These are the activations of a small neural network, seen along a few directions. Each row is one input.
Each table varies a few parts of the input and shows all the possible inputs, shuffled.
Descriptions start from the smaller parts, as in this example, which fits no table here: one of 3 separate values, together with either a single point or one of 9 places along a line or (one of 5 places around a ring, together with one of 6 places along a line).
Shared parts are said once, and a part with two or three values counts as separate values.
In the rows, 128 means zero.

Other details of the inputs vary at random and push rows far along two fixed directions, the same in every table; ignore that.

A family of inputs:
r1: [160 170 128 145 163 154 107 150 128 108 118]
r2: [150 166 134 113 144 155 135 155 148  83 133]
r3: [180 167 133 109 158 168 129 123 153  93 131]
r4: [111 143 132 117  74 105 141 100 102 130  90]
r5: [101 154 123 145  96 101 111 129  84 146  91]
r6: [176 160 128 110 145 165 127 130 156  89 124]
r7: [111 149 126 110  77 105 135  97  97 139  99]
r8: [121 134 134 132  74  79 129 122  97 117 112]
r9: [ 99 154 122 124  83  83 133 121  99 132 122]
r10: [154 175 128 113 152 142 132 168 136 123 110]
r11: [163 167 138 105 166 166 124 135 147  89 136]
r12: [103 139 121 132  82  82 135 123  98 111 112]
r13: [ 90 153 126 113  88  93 130 118  95 131 116]
r14: [ 72  23 118 147 139 112 125  85 129 179 165]
r15: [ 97 138 120 119  94  85 118 114  93 108 111]
r16: [161  45 137 151 190 170 126 126 195 159 203]
r17: [122 145 134 128  84  76 126 112  87 129 126]
r18: [150 175 136 143 142 155 119 162 135 114 105]
r19: [176 178 145 116 133 145 130 157 153 109 149]
r20: [153 165 130 145 144 155 116 161 130 104 106]
r21: [135  69 132 145 172 175 145 142 199 153 185]
r22: [157 164 125 144 152 152 104 156 132 103 111]
r23: [ 76  56 126 127 114 126 132  94 127 185 143]
r24: [134  50 133 132 179 196 138 129 189 147 170]
r25: [106 152 120 149 105  99 109 121  74 139  95]
r26: [108 134 119 128 102  85 132 139  87 130  80]
r27: [147 177 141 110 142 157 139 157 154  94 133]
r28: [115 134 124 119  76 104 137  99  96 118  90]
r29: [153 169 133 118 149 141 137 170 139 116 102]
r30: [161  45 133 149 178 169 122 134 199 151 194]
r31: [ 76  44 131 135 114 129 138  96 134 180 137]
r32: [ 93  41 117 137 116 124 135  69 121 187 145]
r33: [174 172 150 122 128 143 136 158 156 101 139]
r34: [ 80  40 114 152 124 104 135  93 125 184 171]
r35: [106 139 116 130  89  76 121 117  98 109 116]
r36: [160 170 125 117 164 142 131 162 128 116 116]
r37: [142  62 119 143 200 162 128 141 167 165 155]
r38: [159 160 134 106 153 163 121 142 150  85 129]
r39: [106 146 120 130  98  74 124 108  91 114 122]
r40: [110 135 113 126 108  80 120 134  86 129  83]
r41: [ 75  39 123 133 125 123 130  81 117 185 151]
r42: [155 178 134 108 161 159 131 147 144  93 151]
Each input here is: one of 6 places around a ring, together with either one of 2 separate values or one of 5 places along a line.
Changing only the place on the ring of 6 turns r17 into r33. The same change can be made to r41. Which row results? -> r31
Changing only the place on the ring of 6 turns r38 into r11. The same change can be made to r40. Which row results? -> r37
List by row number the other rows that have the place on the ring of 6 in common with r24. -> r2, r8, r12, r20, r26, r28
Which other rows does r5 become when the choice among 2 separate values takes its other values? List them by row number. -> r10

A family of inputs:
r43: [169 156 144 130 172 195 119 154 161 121 127]
r44: [ 89 121 124 135  92  66 121 132  82 138 109]
r45: [ 91 116 124 129  94  63 124 135  80 137 107]
r46: [ 90 132 113 153  91  68 122 121  87 143 110]
r47: [111  63 125 139 154 146 126 116 142 172 124]
r48: [174 155 135 127 174 187 122 149 159 119 119]
r49: [185 146 126 120 153 169 123 136 164  83 152]
r50: [ 98 129 127 116  99  81 130  73  70 135 122]
r51: [109  71 135 126 159 138 134  89 134 158 171]
r52: [107  46 133 147 130 142 144 110 165 148 167]
r53: [102 127 114 149  87  71 120 120  79 145 111]
r54: [148 138 126 116 175 174 135 159 158 112 120]
r55: [ 92 112 129 122  74  80 115 101  88 115 115]
r56: [154 140 134 115 175 184 128 162 160 113 125]
r57: [154 146 128 136 173 150 128 171 164 110 150]
r58: [105  58 125 126 145 141 112 105 148 147 169]
r59: [168 140 121 116 171 175 134 152 150 115 116]
r60: [ 93 123 110 140  97  61 130 125  86 138 104]
r61: [175 153 137 130 178 152 123 170 164 112 146]
r62: [116  70 130 157 147 122 119 131 143 172 155]
r63: [153 220 143 130 105 101 111 158  95  93 103]
r64: [ 94 112 140 125  64  82 134 105  92 119 114]
r65: [162 228 134 125 108  94 114 156  93  85  94]
r66: [ 81 135 116 119  98  83 138  80  76 130 125]
r67: [ 93  63 126 118 127 144 147 116 170 179 171]
r68: [174 142 122 129 170 147 132 167 152 112 144]
r69: [172 151 137 128 148 170 146 143 179  87 152]
r70: [ 91 128 109 147  95  63 126 122  88 140 107]
r71: [147 143 127 123 176 179 132 157 163 113 123]
r72: [ 97 131 119 105  61  85 142  99  99 153 116]
r73: [153 150 132 141 170 156 124 171 164 112 154]
r74: [ 87 117 121 129  76  79 120  98  93 113 115]
r75: [106  65 129 154 145 128 120 140 142 167 160]
r76: [150 229 145  79  86 110 135 140 117  95 103]
r77: [ 84 114 122 116  95  91 127 121  78 140  80]
r78: [188 149 138 123 144 173 144 142 170  86 151]
r79: [119  68 145 129 124 137 149 109 159 163 158]
r80: [ 94  60 124 155 147 161 124 119 145 176 139]
r81: [ 96 127 117 142  83 105 120 104  74 152  85]
r82: [168 235 151  94  81 109 146 136 107  71  93]
r83: [182 149 131 127 175 145 127 167 155 111 139]
r84: [137 211 127 114 111  85 127 165  94  78  94]
r85: [ 84 132 116 145  87 102 122 105  82 149  85]
r86: [199 160 150 121 151 173 138 142 174  83 146]
r87: [101 121 107 121  84  81 111  82  83 124 117]
r88: [ 82 129 132  97  63  85 137 111  99 149 118]
r89: [146 147 130 129 172 185 128 156 163 115 127]
r90: [115  54 120 144 154 148 126 108 141 179 124]
r91: [ 94 129 117 116  95  85 135  78  68 132 125]
r92: [117  50 120 138 154 143 130 112 137 176 122]
r93: [168 153 140 124 177 189 122 155 165 118 123]
r94: [174 146 122 136 171 152 129 165 156 114 148]
r95: [167 152 155 103 148 179 150 160 178  99 158]
r96: [167 232 130  94 105 105 104 120  96  57  97]
r97: [179 158 141 111 141 173 156 145 171 101 151]
r98: [159 160 146  99 183 182 136 142 154  92 170]
r99: [112  60 125 132 154 142 129 119 139 170 121]
r100: [124  57 132 138 136 133 117 100 153 144 158]
r101: [146 240 138  98  76 104 154 139 108  66  93]
r102: [ 88 127 106 124  87  79 113  84  91 123 117]
r103: [175 157 140 133 168 193 118 148 156 123 123]
r104: [122  64 128 169 142 130 115 123 138 182 160]
r105: [163 223 131 119 112  88 119 156  93  83  90]
r106: [ 98  42 108 144 158 147 137 114 148 178 131]
r107: [167 144 121 123 172 182 131 150 155 116 119]
r108: [159 236 129 130  96 101 116 158  83  83  97]
r109: [ 97  45 108 151 158 152 134 111 153 180 134]
r110: [ 91 135 117 159  85  74 119 120  84 146 113]
r111: [118  62 126 144 152 113 127 134 140 166 148]
r112: [157 153 128 111 171 172 116 140 171  86 161]
r113: [155 146 142 127 167 195 120 161 157 119 132]
r114: [ 96 122 124 118  88  76 105  84  87 127 115]
r115: [101  63 125 169 145 134 121 133 147 173 167]
r116: [ 73 132 125 115  99  84 136  87  75 127 127]
r117: [ 96  49 112 157 154 157 130 110 152 183 137]
r118: [ 95 119 112 133  76  78 121  90  95 116 112]
r119: [117  64 130 119 122 139 141 102 163 187 162]
r120: [108  68 133 159 140 134 117 139 139 170 164]
r121: [140 248 129  82  76 104 144 140 112  83  96]
r122: [100  62 128 141 147 156 124 125 141 170 133]
r123: [107  43 113 154 150 158 127 108 144 186 137]
r124: [105 115 141 129  67  77 133  94  95 126 109]
r125: [136 226 145  95  80 107 151 144 109  69 100]
r126: [196 157 138 117 160 170 117 136 169  79 147]
Changing only one part turns r95 into r101. The same change can be made to r44. Which row results? -> r70
Changing only one part turns r100 into r118. The same change can be made to r62. Which row results? -> r46
What do these inputs look like to the network? -> one of 6 places around a ring, together with either one of 6 places along a line or (one of 2 separate values, together with one of 4 places along a line)
Which other rows does r91 become when the place on the line of 6 takes its other values? List them by row number. -> r49, r72, r78, r87, r97
Which other rows does r120 become when the place on the line of 4 takes its other values? List them by row number. -> r44, r45, r75
Which other rows does r103 become when the place on the line of 4 takes its other values? List them by row number. -> r48, r90, r92
